Each row below holds a small network's activations on one input, seen along a few directions.
Each table varies a few parts of the input and shows all the possible inputs, shuffled.
A made-up example of a description, with smaller parts first: one of 5 places around a ring, together with either a single point or one of 9 places along a line or (one of 3 separate values, together with one of 6 places along a line).
Shared parts are said once, and a part with two or three values counts as separate values.
In the rows, 128 means zero.

Rows:
x1: [ 63 135 175 151 109 211  91  77  77 101 102 156 134 119 128]
x2: [ 69 178 179 159 117 179  82  74  75 110  90 140 111 124 143]
x3: [148 126  34 138 167  77 131 198 163 208 119 147 126 130 116]
x4: [ 94 124 182 120  93 202  71 116  79 108 121 144 165 110 124]
x5: [122 168 202 114  85 152  61 162 100 123 122 131 172  97 151]
x6: [124 152  12 102 167  62 220 121 151 230  99 143  89 100  99]
x7: [ 73 189 203 165 102 152  92 102  97 126  78 143 105 123 153]
x8: [114 138 193 110  92 179  65 147  91 119 119 134 173 102 138]
x9: [216 101  48 149 159  56 138 224 206 156 144 118 167 175 142]
x10: [222  96  41 137 153   9 248 188 235 124 151  63 166 164 129]
x11: [148  72 121  91 168 111 229  31 144 101 215 103  45 156  96]
x12: [143  59 143 100 126 146 108  97 117  30 175 115  82 135 117]
Q: What do these inputs look like to the network?
A: either one of 2 separate values or one of 4 places along a line or one of 6 places along a line
Q: A walk changes only the place on the line of 6. It starts at x5 and steps to x8. List the rest of the walk in order.
A: x4, x1, x2, x7

Rows:
x13: [177 121  73 145 136  70 167 190 185 144 111 105 171 147 137]
x14: [169 111  47  99 166  65 173 162 166 189 148 126 105 127 110]
x15: [102 152 160 149 111 175  46 145  92 130  95 160 150 121 141]
x16: [152 127  58 144 157  60 170 148 172 139 120 119  94 142 128]
x17: [143 101 176  98 116 131 158  85 128  70 170 104 109 131 124]
x18: [ 63 184 177 136  95 172  84 120  80 164  75 156 144  90 133]
x19: [163 154  78 160 157  60 188 159 184 187 120 115 143 158 135]
x20: [101 108 138 116 138 161 152  50 103  97 149 129  80 130 115]
x21: [ 78 170 167 143 107 180  67 130  87 151  83 165 143 105 142]
x22: [137  76 159 121 130 144 137  95 129  65 176 113  97 148 120]
x23: [118 144 175 149 106 164  42 171 107 110 113 134 173 125 150]
x24: [ 90 126 148 108 133 154 170  40  93 105 140 121  83 114 106]
x25: [124 166 190 128  84 154  64 162 104 117 108 125 181 108 155]
x26: [184  92  38 105 149  75 165 197 178 169 151 122 166 126 111]
x27: [120  87 136 119 136 155 136  67 113  82 161 127  81 148 112]
Q: What do these inputs look like to the network?
A: either one of 5 places around a ring or (one of 2 separate values, together with one of 5 places along a line)
Q: What sort of input is x13?
A: one of 5 places around a ring
Q: Change only the place on the line of 5 in x22. List by row number the other rows that result.
A: x17, x20, x24, x27

Rows:
x28: [115  91 119 104 112 187  91 129  97 107 141 148 163 107 106]
x29: [162 172  75 126 155  74 150 159 157 183 115 115 146 128 131]
x30: [138 119 103 128 135 127  44 190 126 119 129 150 130 126 142]
x31: [ 94 160 164 107 100 174  66 147  73 164 102 153 156  80 132]
x32: [126  80  82 139 147 162  75 142 123  98 144 149 124 146 122]
x33: [167  89 109 101 146  94 176 125 160 137 178 119  95 146 116]
x34: [ 85 127 180  82 116 192 105  73  63 121 138 144  98  81 114]
x35: [156  72 115 108 141  94 176 140 167 132 180 116  89 143 103]
x36: [ 64 145 161 118 133 170  92  63  68 141 113 167  51 113 116]
x37: [ 74 175 213 160 122 150 126  55  97 101 119 143  77 134 143]
x38: [150 147 187 126  79 126  90 170 126  94 122 105 191 122 151]
x39: [152 139  61 140 165 100 178 112 148 162 131 111 144 145 121]
x40: [ 89 144 195 143  96 188 127  92 105  98 111 117 176 132 141]
x41: [166 110  72 127 154 108 171 126 156 157 148 125 148 152 124]
x42: [ 74 172 180 193 118 176 121  80 106 118  91 152 128 152 142]
x43: [142 113 200 104  96 139 128  94 120  53 153  94 137 124 129]
x44: [129 128 137  97 101 150  61 177  96 131 129 151 167  87 127]
x45: [128 128  63 151 158  93 188 123 151 153 118 111 139 134 114]
x46: [169 136 152 164 121 108  76 187 149  84 118 105 146 158 167]
x47: [103 181 211 138  79 154  90 142 106 129 105 115 178 108 161]
x48: [153 145  85 109 159  83 188  93 139 147 155 101  93 140 119]
x49: [173 121 100 117 143  82 141 193 172 173 139 133 150 137 131]
x50: [ 92 146 227 111 103 165 129  66  98  83 138 108 123 112 140]
x51: [ 89 206 194 186 100 144  82 130 112 149  83 144 130 127 162]
x52: [129  84 110 108 143 141  81 114 117  81 169 138  69 130 122]
x53: [162 103 108 125 138  80 143 208 178 168 143 129 144 134 120]
x54: [129 134  87 121 152  75 197 103 141 137 142 100  86 130 111]
x55: [156  99 136 175 133 135 111 139 145  58 127 107 143 178 150]
x56: [164  84  83 132 153 111 168 145 165 151 155 129 148 154 118]
x57: [122 123  82 115 129  76 208 103 152 122 107 118  73 116 118]
x58: [ 80 125 148 112 114 212  99  99  73 138 111 153 153 101 110]
x59: [121 118  59 145 135  94 201 122 160 137  85 127 123 122 121]
x60: [132 150  71 131 125  69 174 168 167 162  72 129 126 104 134]
x61: [169 115  98  96 147  92 178 107 149 143 171 116  96 144 122]
x62: [177 145  88 112 144  80 143 174 164 179 131 130 150 133 135]
x63: [ 76 174 145 143 118 157  50 133  86 186  74 170 109 109 133]
x64: [158 103 163 144 133 114 115 112 139  44 151  96  91 161 146]
x65: [137 109 171 133  91 158 125 121 125  67 130 104 190 142 132]
x66: [139 161  76 137 147  68 160 169 159 176 104 114 141 117 125]
x67: [121  95 149  75 112 169  97 101  89  90 164 138 109  88 107]
x68: [152  66  91 140 148 109 169 160 172 145 158 125 142 150 105]
x69: [ 64 139 130 153 135 194  85  87  80 158  84 175 106 131 113]
Q: Changing only one part turns x59 into x60. The same change can be made to x41. Which row results?
A: x62
Q: What do these inputs look like to the network?
A: one of 3 separate values, together with either one of 6 places along a line or (one of 2 separate values, together with one of 4 places along a line)
Q: Change only the choice among 2 separate values in x47. List by row number the other rows that result.
A: x31
Q: Change only the place on the line of 6 in x33. List by row number the other rows that result.
A: x35, x48, x54, x57, x61
Q: Change only the choice among 3 separate values in x63. List by row number the other rows that result.
A: x36, x69
Q: Change only the choice among 3 separate values in x38. List by row number the other rows that result.
A: x43, x65
